A small network was shown many inputs. Here are its activations along a few directions, one row for each input.
Each table varies a few parts of the input and shows all the possible inputs, shuffled.
Descriptions start from the smaller parts, as in this example, which fits no table here: one of 4 places along a line, together with either a single point or one of 11 places along a line or (one of 3 separate values, together with one of 8 places around a ring).
Shared parts are said once, and a part with two or three values counts as separate values.

Rows:
row 1: [ -7.4  -1.9  21.2  19.0  16.6 -16.8  19.3   5.4 -41.6  19.9 -33.7  29.7]
row 2: [-18.4  -7.8  -0.3  20.2  -2.4 -45.3  37.9 -21.4  -7.3 -42.7  13.3  30.8]
row 3: [-27.2  -8.4 -20.6  22.0  20.4   1.5  33.7  -2.6   9.7 -64.6  12.1  -1.6]
row 4: [-50.9  23.7  -9.5 -35.4  25.7  44.1 -11.4   2.3 -27.3  11.0 -16.9 -31.3]
row 5: [-58.3  15.8 -31.2 -28.0  -7.0  16.2   7.5 -17.1   6.7 -60.2  19.7 -39.9]
row 6: [-23.6  22.0  37.4   7.3 -38.4 -51.6  26.5 -30.2  28.6 -25.4  18.0  29.7]
row 7: [ 38.2 -34.7  23.7 -39.4 -21.9   4.4 -18.2  -8.9 -20.3  29.9  29.7  10.7]
row 8: [ 75.9   8.2 -25.8  11.1  42.8  19.9   0.6 -53.9  18.9  11.1 -74.9 -29.9]
row 9: [-14.2  28.7  61.1  14.4 -19.8 -23.2   6.9  -7.1 -10.9  38.4 -23.9  24.2]
row 10: [ 42.0 -17.9  40.6  -1.0  -7.8  -2.5 -49.1  -3.5   8.0 -12.4  28.4  25.8]
row 11: [ 16.6   2.7 -68.4  18.7 -24.8  27.0 -40.8  37.6  29.1  11.6  21.8 -17.7]
row 12: [ 35.8 -13.6  -9.4 -10.1 -17.3  -6.1  -1.5  37.0   0.2  35.8  32.2   0.1]
row 13: [  9.9 -13.3 -21.4 -15.5 -11.7   4.7 -27.0  37.4  27.4  49.4   9.3 -35.7]
row 14: [-18.4  -3.4   2.6  16.9  45.5  27.6  15.7  25.1 -21.0  -1.9 -35.1   5.1]
What do these inputs look like to the network? -> either a single point or one of 5 places along a line or (one of 2 separate values, together with one of 4 places along a line)
Change only the choice among 2 separate values in row 14. List by row number the other rows that result. -> row 3

Rows:
row 15: [ 58.2  -1.9  55.2 -22.0 -14.9   1.7 -37.0  -1.6  -5.0  80.3 -15.4   6.1]
row 16: [-15.3  -6.3  -5.5 -15.8 -17.8 -21.5  11.3 -37.3  24.7 -77.8  49.4  -2.7]
row 17: [ 31.7   8.1 -27.0 -20.2  39.5  48.7 -17.3 -16.5  -6.7  45.9 -63.9 -48.6]
row 18: [ -2.6  -5.9 -44.5   2.8  47.1  49.8  -2.0  39.9 -25.3  15.4 -28.5 -26.4]
row 19: [-71.9  16.8   0.2 -19.0  27.5  23.2  18.3 -27.0 -18.7 -58.7 -13.8 -20.0]
row 20: [-64.2  30.3 -37.7   7.0  17.0  24.3  14.0  20.8   1.3  -7.9 -18.9 -30.4]
row 21: [ 16.0 -28.3  26.8  -2.2  -5.7  -3.0 -20.7  51.9 -27.8  55.4  19.4  30.4]
row 22: [ 93.9  -9.0 -26.8  -5.0 -11.9  10.1 -47.6 -25.7  41.2  20.2  -2.7 -20.5]
row 23: [-44.5  12.0  28.7  -1.5 -42.3 -31.8   2.6  33.8 -10.0  31.2  28.0  19.0]
row 24: [  1.3  13.6  58.5  71.9  32.0 -71.9  84.3 -64.8 -13.3 -54.1 -62.1  72.4]
row 25: [ 54.7 -37.3 -47.0  18.2  -4.9  11.3 -23.0  30.0  21.4  -5.4  32.7  -2.9]
row 26: [-50.2   6.6  61.7 -28.0 -29.9 -24.1  13.0 -17.1 -29.4 -16.0  35.6  33.3]
row 27: [ -7.2   1.2 -42.6  13.8 -35.7 -16.9   4.0  13.6  47.5 -28.5  40.3  -9.7]
What do these inputs look like to the network? -> either a single point or (one of 3 separate values, together with one of 4 places along a line)
Start at row 22 and move only the place on the line of 4, one step at a time. The first step leads to row 25. Which rows follow, in order? -> row 27, row 16
Change only the choice among 3 separate values in row 18. List by row number the other rows that result. -> row 21, row 25
Change only the choice among 3 separate values in row 17. List by row number the other rows that result. -> row 15, row 22

Rows:
row 28: [ 28.7 -20.1 -34.2   7.2 -36.7 -14.0  -4.3  -4.7  46.0 -37.8  51.5  -0.4]
row 29: [-58.1   9.7 -35.7 -23.3   4.9  46.9 -25.1  23.6  -3.5 -11.9  13.5 -46.2]
row 30: [ 91.3 -14.2  -5.9  22.6  18.0   6.1 -22.5 -18.5  17.6  16.7 -35.5  -3.2]
row 31: [-23.9  -0.1  51.1 -16.3 -37.7 -15.4 -18.7  32.1 -10.7  15.8  44.0  28.1]
row 32: [-49.8  44.1  43.8  23.0  10.9 -37.3  54.2 -68.6   0.9 -53.6 -45.2  20.8]
row 33: [ 19.2   2.6 -43.7  29.1  63.5  45.9   6.4  24.9  -3.4  16.0 -57.1 -23.0]
row 34: [ 14.6  -0.3  52.2 -13.6 -18.9  -8.0  -5.2   9.4 -34.8  63.9  -0.2  27.3]
row 35: [-22.0   7.9 -31.2 -32.3  29.2  48.0  -4.5  14.0 -14.0  33.3 -38.2 -51.2]
row 36: [ 15.7  -3.4   0.8 -35.5 -28.8   8.5 -44.8 -15.5  27.1  -8.0  43.1 -13.0]
row 37: [-16.8 -18.6  11.5  21.0 -37.1 -54.2  22.0  38.9  12.0  -3.5  55.7  33.0]
row 38: [ 56.4  -4.6   5.2 -38.6  -7.4   7.0 -28.4 -30.8   7.8  37.3  -5.5 -25.2]
row 39: [-55.8   5.1  31.5   6.7  32.5 -23.1  61.8 -51.9 -31.5 -81.3 -16.6  26.7]
row 40: [-37.6   5.0 -80.9  14.1   0.1  14.8  10.0  31.5  10.2 -42.6  24.5 -23.2]
row 41: [ 38.2 -13.1  35.5  35.9   7.4 -25.2  -0.9  15.8 -23.5  55.6 -34.1  49.5]
What do these inputs look like to the network? -> either one of 2 separate values or (one of 3 separate values, together with one of 4 places along a line)
Change only the choice among 3 separate values in row 34. List by row number the other rows that result. -> row 35, row 38
